A small network was shown many inputs. Here are its activations along a few directions, one row for each input.
Each table varies a few parts of the input and shows all the possible inputs, shuffled.
A made-up example of a description, with smaller parts first: one of 6 places along a line, together with either a single point or one of 9 places around a ring or (one of 2 separate values, together with one of 5 places around a ring).
Shared parts are said once, and a part with two or three values counts as separate values.
In the rows, zero is written as 128.

Other details of the inputs shift rows strongly along two fixed directions, in all tables alike. That doesn't count.

Table:
r1: [176 146 114 148  87  73 107 165 163 186  73 156  50 106]
r2: [146 136 121  64 120 163 136  74 247 127 143  82 101 168]
r3: [118 166 129 153 102 112  80 146 112  98 126 135 131  91]
r4: [160 125 136 103 107 145 125 151 207 143 150 102  87 161]
r5: [101 104 124 139 166 170 155 101  73  92 163  91 237 149]
r6: [102 120 130  97 146 153 151  71 158 108 144 116 163 173]
r7: [137 121 120 113 128 136 165 101 107 133 154 129 146 144]
r8: [153 142 133 122  90  69 109 151 173 162  37 138  43  81]
r9: [110 105 125 161 141 115 121 147  40 120  96 111 179  93]
r10: [134 163 125 177  95 106  79 170  72 114  81 193  85  81]
r11: [126 110 121 155 138 133 140 121  77 130 124 159 164 149]
r12: [109 142 127  97 131 125 148  95 166 133 120 118 128 147]
r13: [127 160 145 159  88 101  77 205 116 109 102 168  64  94]
r14: [144 123 123 151 116  93 106 135 153 143 110 112 130 124]
r15: [133 131 121  53 122 155 138  70 219 128 151  79 104 159]
r16: [147 139 119  85 141 138 144  87 223 155 193 107 107 160]
r17: [110 102 123 108 177 171 151  93  96 116 177 116 174 138]
r18: [135 115 146 138 116 116 122 164 150 140 127 136 107 152]
r19: [146 137 141 120 101  97 127 169 185 162 127 123  72 142]
r20: [127 116 150 145 116 101 142 182  91 139 106 139 110 110]
r21: [ 98  96 133 179 183 133 136 136  29 114 115 172 190 113]
r22: [121 108 114 105 147 173 160  88  84 118 174 115 177 161]
r23: [ 50 154 135 115 152 185 139  74  73  47 161 139 191 136]
r24: [145 168 127 148 110 107  66 154 152 123 112 170  56  76]
r25: [ 86 117 128 179 157 106 144 143  20 118 103 130 214 107]
r26: [147 127 127 164 104  64 110 169 103 152  65 122 108  70]
r27: [177 133 107  81 109 167 139  84 228 147 179  98  99 180]
r28: [137 113 124 135 161 155 129 123 126 128 137 132 141 125]
r29: [125 118 127  95 160 151 166  82 143 126 191 114 150 141]
r30: [115 102 145 151 131 125 127 188  54 129  99 138 132 112]
Each input here is: one of 5 separate values, together with either a single point or one of 5 places around a ring.
Changing only the choice among 5 separate values turns r21 into r6. The same change can be made to r28. Which row results?
> r2
Which other rows agree with r13 in the choice among 5 separate values? List them by row number.
> r4, r18, r19, r20, r30
Which other rows agree with r26 in the choice among 5 separate values? List them by row number.
> r3, r5, r9, r14, r25
Which other rows does r1 become when the place on the ring of 5 takes its other values? List them by row number.
> r7, r11, r22, r27

Table:
r31: [131 105 123 162 130 101 111 165  81 141  79 122 140 101]
r32: [ 87 125 135 143 135 138 122 123  58  86 102 135 173 110]
r33: [135 157 123 152 103  98 104 152 120 135  59 166  83  90]
r34: [109 134 119  82 145 186 135  65 165  89 219  80 175 177]
r35: [151 134 127 142 102  66 112 147 139 164  75 128  87  81]
r36: [ 95 103 140 133 160 143 164 137  61 117  97 127 170 124]
r37: [101 139 119 162 146 139 117 123  61 102 130 142 182 111]
r38: [ 89 128 129 112 145 164 148  99  87  84 137 130 166 144]
r39: [143 123 120  92 135 131 157  93 167 156 174 122 116 157]
r40: [ 86 120 137 156 165 154 119 146  41  87 122 134 186 103]
r41: [119 111 122 128 153 146 162 107  91 139 139 142 170 155]
r42: [173 162 119  92  90 105  98 117 237 165 144 142  22 124]
r43: [107 151 121  92 134 148 150  78 139 103 174 126 135 141]
r44: [147 147 114  87 130 181 136  64 203 117 223 107 137 176]
r45: [172 131 126 112  75  78  97 144 220 172  72  98  46 112]
r46: [107 141 151 141  99 108 128 168  99 112 136 125 139 131]
r47: [ 93 110 128 101 164 167 188  73 118 105 173 102 198 184]
r48: [190 117 127 102 109 123 114 145 232 174 134 100  54 132]
r49: [124 117 129 158 140 145 111 146  66 105 115 152 143 110]
r50: [149 142 116  63 110 143 152  53 247 143 190  65 132 180]
r51: [155 115 133  78 126 147 140 116 219 161 151 101  84 162]
r52: [111 133 127 170 138 117  98 147  85 107 103 143 149 102]
r53: [140 124 115 152 131 106 122 139 108 147 107 122 149 113]
r54: [136 128 133 103 141 175 124 112 163 109 178 114 125 144]
r55: [104 140 129 106 131 150 131  82 159  93 161 110 159 151]
r56: [ 99 140 148 124 117 134 157 151  92 104 159 131 146 157]
r57: [112 140 137  92 129 154 125 102 170 100 150 100 133 133]
r58: [167 137 112 115 112  92 117 123 192 167 146  98  92 116]
r59: [117 104 120 109 175 171 185  74  91 113 223 110 213 165]
r60: [121 124 142 153 134 125 101 177  87 128  69 173  95  91]
r61: [152 140 122 157 119 106  98 150 110 138 116 164  89  84]
r62: [129 126 144 156 113 128 130 183  95 119 162 144 131 138]
r63: [125 129 133 166 128 109 100 163  94 130  72 183 100 103]
r64: [127  90 124 131 156 159 154 117  86 121 155 117 180 152]
r65: [144 108 120 178 142 113 131 159  56 146  90 158 154 103]
r66: [156 116 130 167 113  76  90 203 125 167  42 128  78  70]
r67: [103 117 134 146 143 145 120 140  56 108 103 167 142 121]
r68: [115  92 128 145 172 158 164 111  77 113 163 125 205 156]
r69: [152 147 141 183  71  56  73 239 122 155  75 148  56  82]
r70: [157 156 128  83  94 123 104 132 240 138 110 114  36 122]
r71: [119 102 130 131 153 138 154 119 111 136 130 138 155 157]
r72: [142 152 126 127 101 102 103 139 182 132  84 144  65 114]
r73: [141 127 118  49 116 157 164  64 236 136 181  68 111 193]
r74: [ 95 104 141 115 154 151 159 110  96 110 134  97 190 137]
r75: [110 134 126 152 140 139 125 130  68 119 110 178 145 120]
r76: [145 150 140  64  95 155 148 113 241 136 237 102  86 211]
r77: [ 78 139 127  97 156 170 161  52  98  76 208 110 208 149]
r78: [130 110 125 172 139  95 115 162  88 140  84 130 148 104]
r79: [157 136 122 161  99  68 112 174 123 174  26 155  68  83]
r80: [ 90 139 130 159 136 130 123 120  50  97  98 153 180 101]
r81: [119 144 121 168 130 101  97 149  75 123 108 151 126  75]
r82: [177 147 120 109  89  70 119 140 209 184  89 123  30 105]
r83: [106  89 133 152 155 136 149 145  38 131  93 151 166 130]
r84: [167 135 126 103  90  90 113 118 244 165 110  92  69 135]
r85: [136 128 128 157 133 131 107 140 120 117 122 152 122 118]
What do these inputs look like to the network?
> one of 5 places around a ring, together with either a single point or (one of 2 separate values, together with one of 5 places along a line)
Changing only the place on the ring of 5 turns r45 into r73. The same change can be made to r50. Which row results?
> r79
Which other rows does r61 become when the choice among 2 separate values takes its other values? List them by row number.
> r59
Which other rows does r60 become when the choice among 2 separate values takes its other values? List them by row number.
> r51
Which other rows does r36 become when the place on the ring of 5 takes its other values? List them by row number.
> r48, r51, r66, r74
Which other rows agree with r58 in the place on the ring of 5? List them by row number.
> r31, r34, r37, r40, r52, r53, r66, r69, r78, r81

Table:
r86: [145 110 135 155 120  97 115 183  98 156  58 154  87  94]
r87: [140 123 119  85 138 156 151  81 192 130 201  72 153 167]
r88: [132 137 127 128 120 144 116 133 137 118 130 141 112 134]
r89: [139 114 121  97 152 165 153  89 159 130 190 102 152 163]
r90: [160 135 126 135 100  77 110 154 176 171  61 137  59 100]
r91: [101 124 137 122 144 160 141 124  87 100 150 141 152 138]
r92: [150 139 128 154 107 102  84 166 140 143  88 159  70  97]
r93: [ 94 124 141 163 149 136 128 154  48 102 105 168 155 112]
r94: [129 136 124 107 142 166 131  98 151 112 189 121 138 148]
r95: [125 142 138 149 111 101 102 165 127 124  91 140 101 101]
r96: [ 93  98 137 143 172 155 165 127  50 110 134 141 197 145]
r97: [ 94 124 140 152 135 128 125 156  52 100 104 141 156 104]
r98: [124 148 131 124 112 127 139 126 128 122 179 135 132 145]
r99: [105 102 133 171 152 118 132 152  39 122  96 137 183 108]
r100: [133 123 123  84 130 160 153  82 189 125 187  76 154 180]
r101: [119 104 127 121 159 158 153 103 110 121 165 122 174 158]
r102: [ 91 131 125 129 153 153 139  93  81  94 154 139 184 136]
r103: [119 136 129 135 119 134 116 134 119 107 127 124 139 127]
r104: [183 130 120 106  95 114 110 138 225 169 114 116  52 140]
r105: [127 134 130 168 124 105  97 167  82 120  92 146 124  80]
r106: [131 124 116  81 141 154 156  59 189 131 192  90 153 175]
r107: [139 146 121 147 117 104 100 143 121 135  93 151  97  85]
r108: [112 136 134 155 121 104 112 159  67 121  67 163 113  84]
r109: [136 126 125 127 122 115 153 131 124 147 160 123 136 151]
r110: [149 122 134 138 102  89 110 173 141 158  72 123  83  99]
r111: [ 97 140 132 110 144 152 147  91 121 100 158 128 161 147]
r112: [103 109 137 145 148 128 148 140  79 119 116 122 175 130]
r113: [169 139 115  92  98 115 125 102 231 161 127 101  74 146]
r114: [157 157 122 135  86  93  87 150 173 148  73 146  53  97]
r115: [148 128 112  82 134 147 151  69 201 141 183  89 131 159]
r116: [165 154 124 113  86 101  84 136 228 145 130 110  56 121]
r117: [ 89 103 133 142 161 139 165 119  31 112 109 138 192 123]
What do these inputs look like to the network?
> one of 2 separate values, together with either a single point or (one of 3 separate values, together with one of 5 places along a line)
Changing only the choice among 2 separate values turns r116 into r99. The same change can be made to r93. Which row results?
> r96
Which other rows does r113 become when the choice among 3 separate values takes its other values? List them by row number.
> r100, r104
